These are the activations of a small network on made-up records, seen along a few directions, one row for each record.
After each row come some of the record's fields: Gunud, Neka, Zivev, Rilo, Sir, Mipor.
Not every record has every field; a missing one is written missing.
Other fields move the rows too, some of them a lot.
In the rows, zero is written as 500.
Random noise pushes rows far along 2 fixed directions. That doesn't count. These rows show it; they differ only by the noise:
803  622  514  527  354  621  635  509  692  321  502  539  653  558  453  443
628  517  509  487  486  595  525  300  594  618  279  510  383  614  447  291
625  512  507  485  494  590  520  291  595  634  264  510  370  616  447  284
664  627  591  516  286  748  625  509  547  243  632  497  675  589  433  468

486  397  642  610  248  440  660  517  476  328  605  360  646  414  397  437
Gunud is z3, Neka is j2, Zivev is w3, Rilo is t1, Sir is missing, Mipor is l1
558  538  360  506  797  341  488  748  579  535  521  682  460  324  594  650
Gunud is z3, Neka is j2, Zivev is w2, Rilo is t1, Sir is missing, Mipor is l5
545  623  555  557  530  459  508  469  450  455  382  441  399  518  480  373
Gunud is z1, Neka is j2, Zivev is w3, Rilo is t1, Sir is missing, Mipor is l5
553  558  534  482  408  593  756  680  657  299  570  482  688  430  485  689
Gunud is z2, Neka is j2, Zivev is w2, Rilo is t1, Sir is missing, Mipor is l2
695  297  438  597  651  377  603  431  802  603  215  624  496  448  522  405
Gunud is z3, Neka is j2, Zivev is w3, Rilo is t2, Sir is missing, Mipor is l6
438  469  516  384  595  427  477  380  592  682  397  479  372  581  524  473
Gunud is missing, Neka is missing, Zivev is missing, Rilo is missing, Sir is s1, Mipor is l6
665  461  505  546  466  630  604  507  480  471  436  631  660  489  538  494
Gunud is missing, Neka is missing, Zivev is missing, Rilo is missing, Sir is s2, Mipor is l2
282  419  488  436  598  524  395  565  366  670  344  670  411  379  563  511
Gunud is missing, Neka is missing, Zivev is missing, Rilo is missing, Sir is s2, Mipor is l5
359  445  652  525  288  564  672  441  370  537  578  363  541  548  416  471
Gunud is z1, Neka is j2, Zivev is w2, Rilo is t1, Sir is missing, Mipor is l6
369  374  534  481  537  788  376  469  308  733  407  850  378  883  628  395
Gunud is missing, Neka is missing, Zivev is missing, Rilo is missing, Sir is s1, Mipor is l6
743  431  495  584  366  403  663  654  610  328  587  385  690  353  499  625
Gunud is z1, Neka is j2, Zivev is w2, Rilo is t1, Sir is missing, Mipor is l1
360  360  639  366  428  515  424  388  417  587  539  404  425  547  400  347
Gunud is missing, Neka is missing, Zivev is missing, Rilo is missing, Sir is s2, Mipor is l4
89  479  486  356  694  562  432  685  354  518  570  500  358  377  568  642
Gunud is z3, Neka is j2, Zivev is w2, Rilo is t1, Sir is missing, Mipor is l5
616  367  465  472  418  434  627  436  770  495  442  544  579  375  447  430
Gunud is missing, Neka is missing, Zivev is missing, Rilo is missing, Sir is s1, Mipor is l6
542  369  475  475  584  669  679  732  577  283  577  653  659  412  491  749
Gunud is z3, Neka is j2, Zivev is w2, Rilo is t1, Sir is missing, Mipor is l2
845  440  343  578  591  300  568  623  810  514  370  684  675  440  423  623
Gunud is z3, Neka is j1, Zivev is w3, Rilo is t2, Sir is missing, Mipor is l6
324  278  478  518  603  454  611  333  452  839  327  407  307  403  508  428
Gunud is z2, Neka is j2, Zivev is w2, Rilo is t1, Sir is missing, Mipor is l6
221  611  553  432  548  411  331  246  394  608  533  396  264  501  523  457
Gunud is missing, Neka is missing, Zivev is missing, Rilo is missing, Sir is s1, Mipor is l3
572  432  459  582  478  330  462  487  603  651  250  483  489  413  427  544
Gunud is z1, Neka is j1, Zivev is w3, Rilo is t2, Sir is missing, Mipor is l3
595  701  430  581  565  388  371  518  630  499  504  691  556  508  610  603
Gunud is missing, Neka is missing, Zivev is missing, Rilo is missing, Sir is s1, Mipor is l3
300  500  627  377  506  746  489  492  338  447  554  599  522  720  599  536
Gunud is missing, Neka is missing, Zivev is missing, Rilo is missing, Sir is s1, Mipor is l2
693  511  516  513  678  380  389  346  648  875  290  610  380  718  563  383
Gunud is missing, Neka is missing, Zivev is missing, Rilo is missing, Sir is s2, Mipor is l6
670  632  619  629  325  619  526  582  323  340  705  508  618  747  576  545
Gunud is z1, Neka is j2, Zivev is w2, Rilo is t1, Sir is missing, Mipor is l1
598  354  493  685  432  537  560  473  594  652  343  611  668  557  468  372
Gunud is z3, Neka is j1, Zivev is w1, Rilo is t1, Sir is missing, Mipor is l6
373  660  586  497  367  659  443  663  319  193  846  528  718  364  465  596
Gunud is missing, Neka is missing, Zivev is missing, Rilo is missing, Sir is s2, Mipor is l5
322  444  530  401  609  538  343  407  243  619  564  411  474  492  541  517
Gunud is missing, Neka is missing, Zivev is missing, Rilo is missing, Sir is s2, Mipor is l4
910  452  513  515  438  426  605  778  830  474  478  730  755  532  591  519
Gunud is missing, Neka is missing, Zivev is missing, Rilo is missing, Sir is s2, Mipor is l4
499  672  385  543  519  365  513  426  626  478  483  377  528  479  467  373
Gunud is z2, Neka is j1, Zivev is w1, Rilo is t1, Sir is missing, Mipor is l4
513  520  410  475  437  416  453  350  448  436  549  367  495  480  533  412
Gunud is missing, Neka is missing, Zivev is missing, Rilo is missing, Sir is s1, Mipor is l1
702  519  473  417  351  265  527  409  721  538  347  469  472  515  494  385
Gunud is missing, Neka is missing, Zivev is missing, Rilo is missing, Sir is s2, Mipor is l1
192  360  629  506  406  637  403  399  174  608  557  464  515  643  381  489
Gunud is z2, Neka is j1, Zivev is w3, Rilo is t2, Sir is missing, Mipor is l6
261  276  384  376  548  474  639  560  516  662  385  489  340  297  465  530
Gunud is z3, Neka is j2, Zivev is w2, Rilo is t1, Sir is missing, Mipor is l4
443  628  791  484  258  741  421  182  237  357  684  250  498  864  388  281
Gunud is missing, Neka is missing, Zivev is missing, Rilo is missing, Sir is s2, Mipor is l6
516  463  499  490  386  496  545  488  406  527  407  417  436  577  541  489
Gunud is z1, Neka is j2, Zivev is w2, Rilo is t1, Sir is missing, Mipor is l1
491  408  593  556  361  452  640  573  493  450  580  321  578  381  472  575
Gunud is z1, Neka is j2, Zivev is w2, Rilo is t1, Sir is missing, Mipor is l1
133  414  625  464  492  821  482  690  206  233  750  447  544  455  502  564
Gunud is z3, Neka is j2, Zivev is w3, Rilo is t1, Sir is missing, Mipor is l5
289  733  576  423  442  680  244  498  120  313  775  395  577  620  578  450
Gunud is missing, Neka is missing, Zivev is missing, Rilo is missing, Sir is s1, Mipor is l5
692  602  575  582  550  446  577  414  618  490  517  537  691  479  460  496
Gunud is missing, Neka is missing, Zivev is missing, Rilo is missing, Sir is s2, Mipor is l2
518  333  519  613  454  469  610  454  536  490  460  367  525  405  512  388
Gunud is z2, Neka is j2, Zivev is w3, Rilo is t1, Sir is missing, Mipor is l1
538  533  305  462  526  495  502  579  589  426  498  511  553  539  497  605
Gunud is z3, Neka is j1, Zivev is w3, Rilo is t1, Sir is missing, Mipor is l6
227  402  632  476  342  745  637  701  331  265  894  482  714  520  520  698
Gunud is z3, Neka is j2, Zivev is w2, Rilo is t1, Sir is missing, Mipor is l6
751  548  539  505  522  451  486  491  749  493  563  629  629  639  560  455
Gunud is missing, Neka is missing, Zivev is missing, Rilo is missing, Sir is s1, Mipor is l6
318  709  431  533  488  448  429  532  459  385  723  320  525  419  495  666
Gunud is z2, Neka is j1, Zivev is w3, Rilo is t1, Sir is missing, Mipor is l3
442  716  616  407  441  353  441  445  379  349  746  122  509  341  409  485
Gunud is missing, Neka is missing, Zivev is missing, Rilo is missing, Sir is s2, Mipor is l5

Here are new rows. What are their fields?
433  372  411  530  500  458  439  425  610  655  331  575  427  338  529  445
Gunud is missing, Neka is missing, Zivev is missing, Rilo is missing, Sir is s1, Mipor is l3
392  366  570  356  502  467  437  333  520  649  476  334  318  495  382  297
Gunud is missing, Neka is missing, Zivev is missing, Rilo is missing, Sir is s2, Mipor is l4
449  300  533  612  506  675  518  515  390  540  500  656  378  631  501  395
Gunud is z3, Neka is j2, Zivev is w3, Rilo is t1, Sir is missing, Mipor is l1
239  445  664  469  362  714  494  475  234  552  581  386  422  354  405  393
Gunud is missing, Neka is missing, Zivev is missing, Rilo is missing, Sir is s2, Mipor is l5
375  388  585  392  486  727  417  398  313  688  307  582  335  721  432  411
Gunud is missing, Neka is missing, Zivev is missing, Rilo is missing, Sir is s2, Mipor is l2
410  442  654  437  458  725  494  379  204  594  546  498  421  603  423  459
Gunud is missing, Neka is missing, Zivev is missing, Rilo is missing, Sir is s2, Mipor is l2
367  306  453  488  692  475  498  561  503  568  362  496  371  342  501  428
Gunud is z3, Neka is j2, Zivev is w3, Rilo is t1, Sir is missing, Mipor is l5
286  402  580  570  422  723  389  648  371  455  537  605  586  536  458  700
Gunud is z3, Neka is j1, Zivev is w3, Rilo is t2, Sir is missing, Mipor is l3
266  564  352  444  602  617  368  725  233  361  649  482  575  374  563  706
Gunud is z3, Neka is j1, Zivev is w3, Rilo is t1, Sir is missing, Mipor is l5
83  531  373  352  694  587  289  561  202  420  588  364  384  397  522  632
Gunud is z3, Neka is j1, Zivev is w3, Rilo is t1, Sir is missing, Mipor is l5
409  254  424  526  561  544  600  594  504  564  498  619  371  344  500  627
Gunud is z3, Neka is j2, Zivev is w2, Rilo is t1, Sir is missing, Mipor is l1
786  485  603  626  282  548  617  613  620  314  492  474  659  652  514  423
Gunud is z1, Neka is j2, Zivev is w3, Rilo is t1, Sir is missing, Mipor is l1
403  522  724  491  337  710  652  519  403  415  533  430  543  608  372  559
Gunud is z1, Neka is j2, Zivev is w2, Rilo is t1, Sir is missing, Mipor is l2
471  529  334  466  847  410  418  683  423  514  490  654  387  367  615  635
Gunud is z3, Neka is j2, Zivev is w2, Rilo is t1, Sir is missing, Mipor is l5
694  517  517  522  365  355  457  489  585  521  583  451  602  515  469  441
Gunud is missing, Neka is missing, Zivev is missing, Rilo is missing, Sir is s2, Mipor is l1
486  593  576  387  504  648  355  524  327  376  649  414  612  641  591  596
Gunud is missing, Neka is missing, Zivev is missing, Rilo is missing, Sir is s2, Mipor is l4
671  504  299  541  630  439  518  584  644  443  543  569  597  496  483  627
Gunud is z3, Neka is j1, Zivev is w3, Rilo is t1, Sir is missing, Mipor is l6
262  713  653  416  493  749  414  534  176  254  773  445  451  561  582  555
Gunud is missing, Neka is missing, Zivev is missing, Rilo is missing, Sir is s1, Mipor is l5
274  573  505  384  529  307  429  327  524  512  510  266  334  406  499  520
Gunud is missing, Neka is missing, Zivev is missing, Rilo is missing, Sir is s1, Mipor is l3
286  532  569  489  536  674  352  456  186  403  702  560  416  570  564  676
Gunud is missing, Neka is missing, Zivev is missing, Rilo is missing, Sir is s1, Mipor is l3
275  612  595  334  420  675  411  625  121  319  721  480  517  550  555  616
Gunud is missing, Neka is missing, Zivev is missing, Rilo is missing, Sir is s2, Mipor is l5
662  698  547  518  318  475  575  444  544  304  553  468  778  530  478  485
Gunud is missing, Neka is missing, Zivev is missing, Rilo is missing, Sir is s2, Mipor is l2
